Each row below holds a small network's activations on one input, seen along a few directions.
Each table varies a few parts of the input and shows all the possible inputs, shuffled.
A made-up example of a description, with smaller parts first: one of 4 places along a line, together with either a single point or one of 11 places around a ring or (one of 3 separate values, together with one of 5 places around a ring).
Shared parts are said once, and a part with two or three values counts as separate values.

Other details of the inputs vary at random and push rows far along two fixed directions, the same in every table; ignore that.

Table:
x1: [ -9  10  -2  10 -13  -8  22   5   3   0  -9 -13]
x2: [-21  -3  -7 -38   9  -1 -43 -35  10 -27  -1   2]
x3: [ 35   8  20  17   2  15   7  46 -30  40  -3   2]
x4: [ -6  10   4 -23   3  11 -25  -5   4 -10 -17  -1]
x5: [-17  -1   3 -62  41  12 -88 -33  22 -24 -18   8]
x6: [-23 -25 -39  29 -30 -39  68 -28  17 -31  16 -14]
x7: [ 10  27   2  -5   5  17  16  55 -11  23 -20  -7]
x8: [ -1 -28   2  -9   4  -1 -20 -34  -6 -17  37  13]
x9: [-30 -20 -22  18  -7 -32  19 -42  29 -27  -4  -8]
x10: [12 -6  0 23 -8  0 13  1 -6 19 21 10]
x11: [ -5  20  10 -29  12  23 -37  11  -3   0 -22   3]
x12: [  0  24  17 -30  23  27 -51  18   3   5 -31   7]
x13: [ 10  35  18   5  -4  16  13  47  -9  25 -31  -8]
x14: [  1  21  16 -28  28  17 -44  15  11   9 -34  -1]
x15: [ 14 -12  -4  38 -20 -13  35  -1  -2  17  25   2]
x16: [ 30  11  29  16   0  16  14  45 -26  36   6   5]
x17: [ -9   7  -2  30 -16 -15  35   4  14  -1 -18  -9]
x18: [-27 -19 -23  38 -28 -47  51 -40  28 -26   9 -17]
x19: [ 34  17  20  21  -3  27   8  47 -19  44  -4  13]
x20: [ 14  27   3  -2   2  15  22  56  -9  22 -23  -6]
x21: [  8  31   9   6  -3  21  22  45 -13  18 -25  -4]
x22: [ -5   9   3  17  -1 -13  19   7  17   5 -26 -11]
x23: [ 30   7  17  17   4  15   4  41 -30  39   1   1]
x24: [  9 -14   8  32 -15 -12  38   3 -12  12  31  -1]
x25: [ -5 -41 -21  34 -20 -31  32 -41  -6 -16  37   1]
x26: [ 10 -14  -1  23  -4  -6  14   3 -19  15  19   2]
x27: [  7 -35  -5 -19   7  -4 -36 -42  -7 -20  27  10]
x28: [ 36  16  19  18  -2  20   7  44 -16  44  -1   9]
x29: [-12   6  -3 -58  24  19 -61 -21   2 -24  -1   6]
x30: [ -6  11  -6   5  -9  -2  24   8  -1  -3  -4 -11]
x31: [-11   2   1 -11  13  -2 -18 -10  20 -10 -26  -1]
x32: [-18  -5 -13 -30   6   3 -25 -30   5 -31   5   2]
x33: [  9  32  18  15  -1   7  14  44   2  25 -34  -7]
x34: [ -5 -42  -9  19 -19 -27  24 -48   1 -25  45   3]
x35: [-11  -4 -11 -80  36  24 -84 -23   7 -33  -3  12]
x36: [-22 -15 -29 -19   1 -15   0 -27  12 -29  13  -3]
x37: [ 11  32  11   2  -2  16  19  44 -11  19 -23  -7]
x38: [-11 -37 -10  27 -16 -30  32 -40  -1 -16  48   3]
x39: [-32 -18 -25  39 -26 -45  50 -40  25 -25   9 -13]
x40: [  9 -22   1 -56  26  21 -94 -48   5 -20  27  28]
Description of these inputs: one of 5 places around a ring, together with either one of 3 separate values or one of 5 places along a line.
Question: Changing only the place on the ring of 5 turns x18 into x39. The same change can be made to x1. Which row results?
Answer: x2
Question: Changing only the place on the ring of 5 turns x40 into x28. The same change can be made to x11. Which row results?
Answer: x13
Question: Which other rows agree with x21 in the place on the ring of 5? List them by row number.
Answer: x4, x6, x17, x19, x27, x31, x34
Question: A walk changes only the place on the ring of 5. It starts at x31 and steps to x22. List the rest of the walk in order.
Answer: x14, x5, x9

Table:
x41: [ 26  22  14  32  14  11   1  54   8  39 -39  -1]
x42: [ -9 -10  -1 -76  20  10 -48 -21   0 -38  11   4]
x43: [-10  -5 -23  38  -8 -37  63   9  15  -9 -14 -23]
x44: [ 13 -36  -2 -10   8 -20 -35 -46  15 -21  24  12]
x45: [ 36  20  15  26   8  27   0  50  -4  64 -10  19]
x46: [-11  -9  -6 -75  16  10 -50 -25  -4 -34  11  -1]
x47: [ -2  30  18  61 -25  -2  43  24   0  27 -27 -15]
x48: [-19  13 -13  27 -31 -13  69  11  -7 -14  14  -9]
x49: [-19   4  -2  26 -14 -32  72   1  14 -10 -13 -21]
x50: [ -7   9 -15 -48  31  21 -47  -5  32  -3 -22  15]
x51: [ -7   0 -36  37 -13 -34  60   3  13   1 -16 -11]
x52: [  3 -37 -11 -33   4  -6 -28 -44 -10 -28  33  -1]
x53: [ 19 -17 -26  25 -16  -9  41   2 -13   5  20  -1]
x54: [ 20 -26   3 -27  18  -5 -62 -35   2  -7  15  11]
x55: [ 40  13  19 -36  29  38 -46  47 -29  23  -1  11]
x56: [-56 -44   0  66  26 -34  53   0 -36  12  14   1]
x57: [ -9 -18 -19  40  -5 -21  21 -20  41   5  -1   1]
x58: [ 23  26  -5 -48  26  39 -49  56 -23  23 -23   9]
x59: [-13 -31 -18  -8 -22 -25   3 -60  -1 -40  53 -11]
x60: [ 27  -3  30   6   7   2 -15  16  -7  18   0   8]
x61: [ -5 -34   3  -7  -8 -28 -16 -65  10 -21  33  -1]
x62: [ -6  31   4 -52  13  36 -46  14 -21  -9  -3   3]
x63: [-63 -56  -9  42  29 -44  24 -34 -37  -6  20   5]
x64: [ 13  -2  13 -34  28  12 -76  -4   9   8 -29   0]
x65: [ -4  40  16  13  -5   5  36  44  -3  17 -29 -21]
x66: [  2   8  17  61 -34   1  52   6  -5  18   5  16]
x67: [-19 -26 -39 -10   1 -37  -1 -54  24 -45   0 -16]
x68: [ -9  43  13 -43  25  30 -48   4  -4  -5 -31  -2]
x69: [ 22  29  40  50 -21   1  41  50 -12  42   1   0]
x70: [-13  -1 -26 -55  35  12 -61 -30  34 -16 -11  10]
x71: [  6   2  -6  22 -19  -2  67  54 -21  12 -11 -16]
x72: [ 22  26   1 -51  27  38 -43  58 -18  20 -22  17]
x73: [-18   0  15 -31   9  19 -69 -44  23 -28 -17  23]
x74: [ 22  22   8 -51  28  37 -43  59 -22  15 -23   6]
x75: [ -9 -43   3  -1 -12 -39  -2 -73  21 -31  40   2]
x76: [ 16 -15  -7  57 -19 -35  54  -3  11  18  17   9]
x77: [  2 -16   0  31 -23 -21  68  -1 -10   1  35 -17]
x78: [  3  12  12  76 -43   3  65  17 -17  34   2  11]
x79: [ -8  19  19  48 -30 -21  39  17   7  22 -14 -18]
x80: [ -1 -28  -7  -9  15 -21 -38 -44  31 -28  -3  -3]
x81: [ 21  19  39  14  11  17  -2  55  -6  39 -49  -6]
x82: [ -3  54  19 -33  20  51 -46  40 -11  12 -50  12]
x83: [  1 -41  -3  22 -19 -33  12 -43   3 -10  23  -3]
x84: [  4   4 -11  20 -22  -4  61  49 -28  17 -10 -19]
x85: [  8  46  44 -16  21  38 -61  33   0  25 -38   6]
x86: [ 18  14 -15   3  -4  12  25  59 -25  23 -17 -15]
x87: [ 13  26  -3 -50  29  50 -44  57  -2  30 -13  16]
x88: [-25  14  -4  39 -25 -36  79   3  18 -13  -5 -21]
x89: [ 18  16  37 -28  12  16 -64   2  -7  13   8  11]
x90: [-13  16   0 -56   8  44 -47   6 -10 -22  -7  21]
x91: [-18   1   3 -67  30   2 -54 -36  14 -30 -13  -7]
x92: [  2  33  25  37 -16  32   6  39  -5  31 -46   4]
x93: [ -5  25   6  19 -25  -2  59  53 -11   8   3 -14]
x94: [ -4  53  20   7   4  40  15  58 -10  21 -52   5]
x95: [  2   6  21 -11   9   0 -34  -7   9   4 -18 -10]
x96: [  8 -11  -6 -35  30   1 -78 -35  23 -11 -15  12]
x97: [-22 -42 -36  17  -6 -31  -9 -69  48 -18  18  -2]
x98: [-26 -13   4  32 -26 -44  24 -41  34 -22  11 -11]
x99: [ 26  38  40  24  -6  26  -1  39 -24  42 -11  11]
x100: [-25 -25 -20  13  -7 -41  45 -33  22 -35  -4 -20]
x101: [-18 -26 -20  -4 -20 -17  -1 -69  -4 -40  52  -5]
x102: [-24  19   2 -54  27  11 -54 -36  17 -39 -11   2]
x103: [-29 -10 -27 -34 -14  10 -21 -39  -2 -47  13  10]
x104: [-12 -16 -41 -53  10   7 -42 -30  15 -21  20  14]
x105: [-18 -27 -15  -8 -14   5  -7 -57   1 -45  39  13]
x106: [  7 -27 -12  45 -28 -26  78   4 -16  -3  29 -13]
x107: [36 18 19 26 10 26  3 51  2 60 -9 22]
x108: [  3 -42 -41   0  -4 -28   6 -58   9 -37  47   3]
x109: [ 24  38  49 -17  19  39 -58  31 -17  30 -10  20]
x110: [ 10   2  13  47 -17 -10  43  28  -3  27 -35 -19]
x111: [  9  17  35  26  -1   0  24  33   7  29 -28 -17]
x112: [-14  -9 -16  31 -15 -32  63   2   4  -9 -20 -27]
x113: [ 22  36  30   9   1  43  13  54 -34  28   0   2]
x114: [  5  39  21 -57   9  38 -44  52 -26  15 -12   2]
x115: [  3 -14  -9  43 -34 -26  83  -2 -19   3  33 -17]
x116: [ -7 -47 -43   2  -3 -18   5 -59  25 -30  57   3]
x117: [ 28  16 -11  34 -13  23  51  57 -20  59   6   5]
x118: [-21 -36 -28   5 -25  -5   5 -69  -2 -45  45   3]
x119: [  9   6  14   5 -15   1  22  20 -14   1  25   1]
x120: [ 13 -28 -19 -39  14  -1 -49 -39  -9 -25  32   3]
x121: [ -5  -6 -21 -46  31  -5 -43 -26  27 -30 -16  11]
x122: [  2 -45 -29  13 -11 -40 -11 -67  19 -19  37   7]
Question: What do these inputs look like to the network?
Answer: one of 2 separate values, together with either a single point or (one of 5 places around a ring, together with one of 8 places along a line)
Question: Changing only the choice among 2 separate values turns x93 into x114. The same change can be made to x56. Which row results?
Answer: x63
Question: Changing only the choice among 2 separate values turns x116 into x117. The same change can be made to x88. Which row results?
Answer: x65
Question: Changing only the choice among 2 separate values turns x41 into x96. The same change can be made to x90. Which row results?
Answer: x103
Question: Change only the choice among 2 separate values in x69. List by row number the other rows that result.
Answer: x89
Question: Change only the place on the ring of 5 in x67. List by row number the other rows that result.
Answer: x54, x64, x86, x120
Question: A walk changes only the place on the ring of 5. It starts at x92 and steps to x78. List the rest of the walk in order.
Answer: x118, x103, x82
Question: A walk changes only the place on the line of 8. It starts at x116 and steps to x108. List the rest of the walk in order.
Answer: x55, x106, x77, x119, x113, x105
